Each row below holds a small network's activations on one input, seen along a few directions.
In each table, some parts of the input vary, and every possible input appears once, in random order.
A made-up example of a description, with smaller parts first: one of 2 separate values, together with either a single point or one of 11 places along a line or (one of 5 places around a ring, together with one of 6 places along a line).
Shared parts are said once, and a part with two or three values counts as separate values.
In the rows, zero is written as 128.

Other details of the inputs shift rows strongly along three fixed directions, in all tables alike. That doesn't count.

A family of inputs:
row 1: [113 145 131 116 146 115 115 114 100 118 128]
row 2: [137 136 133 137 127 123 135 111 151 136 125]
row 3: [123 121 138 142 124 119 129 132 120 153 119]
row 4: [123 131 125 145 116 138 131 122 127 149 117]
row 5: [145 102 124 133 100 129 150 141 141 155 111]
row 6: [131 124 129 145 118 121 123 121 124 146 119]
row 7: [132 127 126 144 133 130 137 117 146 137 127]
row 8: [125 115 132 145 126 127 124 131 119 152 120]
row 9: [135 142 137 127 112 141 110 182 122 114 155]
row 10: [126  61  74   6 115 125 208  78 118  80  24]
row 11: [120 151 121 118 151 135 120 106 114 112 132]
row 12: [139 145 141 125 116 132 110 174 141  98 164]
row 13: [132 124 143 144 129 127 133 124 130 143 116]
row 14: [129 117 118 143 134 123 127 120 143 140 131]
row 15: [115 140 125 114 152 143 112 120  98 131 129]
row 16: [129 132 142 140 126 103 137 116 143 134 122]
row 17: [128 123 132 143 116 125 123 124 120 151 118]
row 18: [132 118 120 142 134 115 131 118 139 140 133]
row 19: [123 101  99  74 112 136 143 157 130  74 109]
row 20: [128 118 130 143 125 126 131 129 120 153 126]
row 21: [131 115 128 139 137 119 133 120 142 141 136]
row 22: [125 125 135 142 118 116 128 128 120 152 118]
row 23: [130 106  98  76 118 136 146 151 130  79 112]
row 24: [138 130 122 141 118 130 130 117 128 149 127]
row 25: [137  98 119 141 113 129 151 140 164 135 120]
row 26: [125 150 125 113 145 127 117 108 104 120 135]
row 27: [140 152 146 127 115 147 118 174 134 105 155]
row 28: [119 115 126 146 135 129 133 121 145 136 128]
row 29: [118 149 125 112 143 141 111 114  99 130 128]
row 30: [127 150 132 134 105 142 111 171 136  99 150]
row 31: [120 155 134 117 154 146 129 113 109 118 125]
row 32: [127 111 130 142 136 115 132 121 140 139 136]
row 33: [112 131 123 120 156 118 108 113 108 112 135]
row 34: [129 116 130 140 137 129 130 119 146 141 131]
row 35: [121 125 129 145 122 140 132 126 127 150 118]
row 36: [133 141 131 141 125 126 143 110 151 132 125]
row 37: [133 135 120 145 120 135 133 119 132 145 121]
row 38: [115 134 121 117 155 117 115 111 109 113 142]
row 39: [133 117 129 139 135 127 134 117 143 140 136]
row 40: [106 142 124 120 149 145 117 120  98 125 126]
row 41: [134 123 129 142 124 115 131 115 135 138 130]
row 42: [121  97 119  72 121 118 139 162 125  79 116]
row 43: [127 113 126 140 138 127 129 121 146 141 131]
row 44: [117 140 129 117 149 122 110 109 107 113 131]
row 45: [148 100 121 133 107 125 151 131 158 139 119]
row 46: [131 134 123 144 119 138 134 122 128 150 120]
row 47: [117 144 128 112 149 144 113 118 100 131 128]
row 48: [124 150 121 114 144 133 117 107 105 120 136]
row 49: [115 149 126 116 149 146 120 117 100 127 128]
row 50: [129 142 143 130 112 118 108 175 134  97 153]
row 51: [147 101 118 136 102 125 147 132 160 141 111]
row 52: [132 143 138 131 105 130 103 174 130 100 151]
row 53: [137 150 132 127 105 144 105 174 132 108 151]
row 54: [122 132 134 131 123 114 109 171 133 100 153]
row 55: [132 117 117 142 133 121 131 115 140 140 134]
row 56: [127 126 132 144 119 112 128 125 123 147 119]
row 57: [140 108 116 108  83 138 142 177 155  90 118]
row 58: [126 156 131 110 148 126 125 100 120 111 138]
row 59: [131 114 125 140 136 125 133 119 143 141 137]
row 60: [106 138 129 119 158 137 119 110 118 111 134]
row 61: [128 125 123 145 128 140 135 128 127 151 121]
row 62: [138 152 137 125 101 140 108 180 125 111 156]
row 63: [122 117 134 144 127 118 129 134 119 153 119]
row 64: [119 137 131 111 159 127 119 110 114 116 141]
row 65: [133 147 139 127 100 135 108 177 121 110 155]
row 66: [122 153 136 111 147 116 124 102 116 110 136]
row 67: [134 126 127 142 119 117 131 117 129 142 128]
row 68: [126 118 135 143 123 127 125 128 121 152 119]
row 69: [125 118 138 142 132 108 131 123 138 139 125]
row 70: [133 130 139 141 124 112 132 112 144 133 123]
row 71: [114 146 145 115 154 124 123 119 101 120 123]
row 72: [137 107 115 141  93 133 149 134 147 144 103]
row 73: [126 132 137 147 128 140 141 122 136 141 115]
row 74: [128 121 128 144 137 132 137 118 147 137 130]
row 75: [133 134 121 145 123 131 135 117 137 141 123]
row 76: [115 141 132 113 146 132 117 117  93 129 133]
row 77: [121 149 122 114 147 134 113 109 108 120 131]
row 78: [143  97 126 135 106 115 150 132 154 137 118]
row 79: [135  93 102  52 116 137 152 142 128  80  95]
row 80: [142 118 139 122  90 130 117 200 155  88 148]
row 81: [139 127 127 140 126 119 132 115 138 141 130]
row 82: [128 113 134 141 134 118 134 119 140 138 135]
row 83: [122 113 139 142 136 110 131 125 139 138 128]
row 84: [120 147 126 115 140 126 115 111  96 122 133]
row 85: [119 141 124 114 150 141 116 118  95 130 134]
row 86: [110 143 127 118 154 135 119 109 117 111 132]
row 87: [121 147 140 114 152 131 125 114 102 120 130]
row 88: [141 152 149 126 116 142 118 176 133 105 153]
row 89: [125 110 136 144 135 119 127 121 139 137 128]
row 90: [139 131 125 140 119 125 130 119 127 149 125]
row 91: [136 130 125 139 117 134 130 120 124 153 126]
row 92: [120 145 127 111 146 142 117 115  97 131 134]
row 93: [124 108 132 144 136 116 125 123 139 138 130]
row 94: [140 137 135 136 125 115 140 110 147 136 129]
row 95: [139 127 124 141 125 125 131 113 139 140 131]
row 96: [147 107 131 134 107 136 153 138 153 145 104]
Description of these inputs: one of 8 places along a line, together with either one of 2 separate values or one of 10 places along a line.
Question: The inputs of row 54 and row 18 match in every part but the place on the line of 8. If row 69 is changed in the same way as row 54 into row 18, which row does it become?
Answer: row 12
Question: The inputs of row 85 and row 9 match in every part but the place on the line of 8. If row 58 is changed in the same way as row 85 into row 9, which row does it become?
Answer: row 94
Question: The inputs of row 82 and row 89 match in every part but the place on the line of 8. If row 78 is changed in the same way as row 82 into row 89, which row does it become?
Answer: row 80
Question: List by row number the other rows that have the place on the line of 8 in common with row 77.
Answer: row 2, row 14, row 15, row 29, row 34, row 43, row 47, row 51, row 53, row 79, row 96
Question: Change only the place on the line of 10 in row 95. List by row number the other rows that result.
Answer: row 24, row 39, row 45, row 48, row 55, row 59, row 85, row 91, row 92
Question: Change only the choice among 2 separate values in row 31. List by row number the other rows that result.
Answer: row 36
Question: Start at row 40 and move only the place on the line of 10, one step at a time. The first step leads to row 35. Which rows follow, in order?
Answer: row 4, row 72, row 30, row 57, row 86, row 60, row 28, row 19
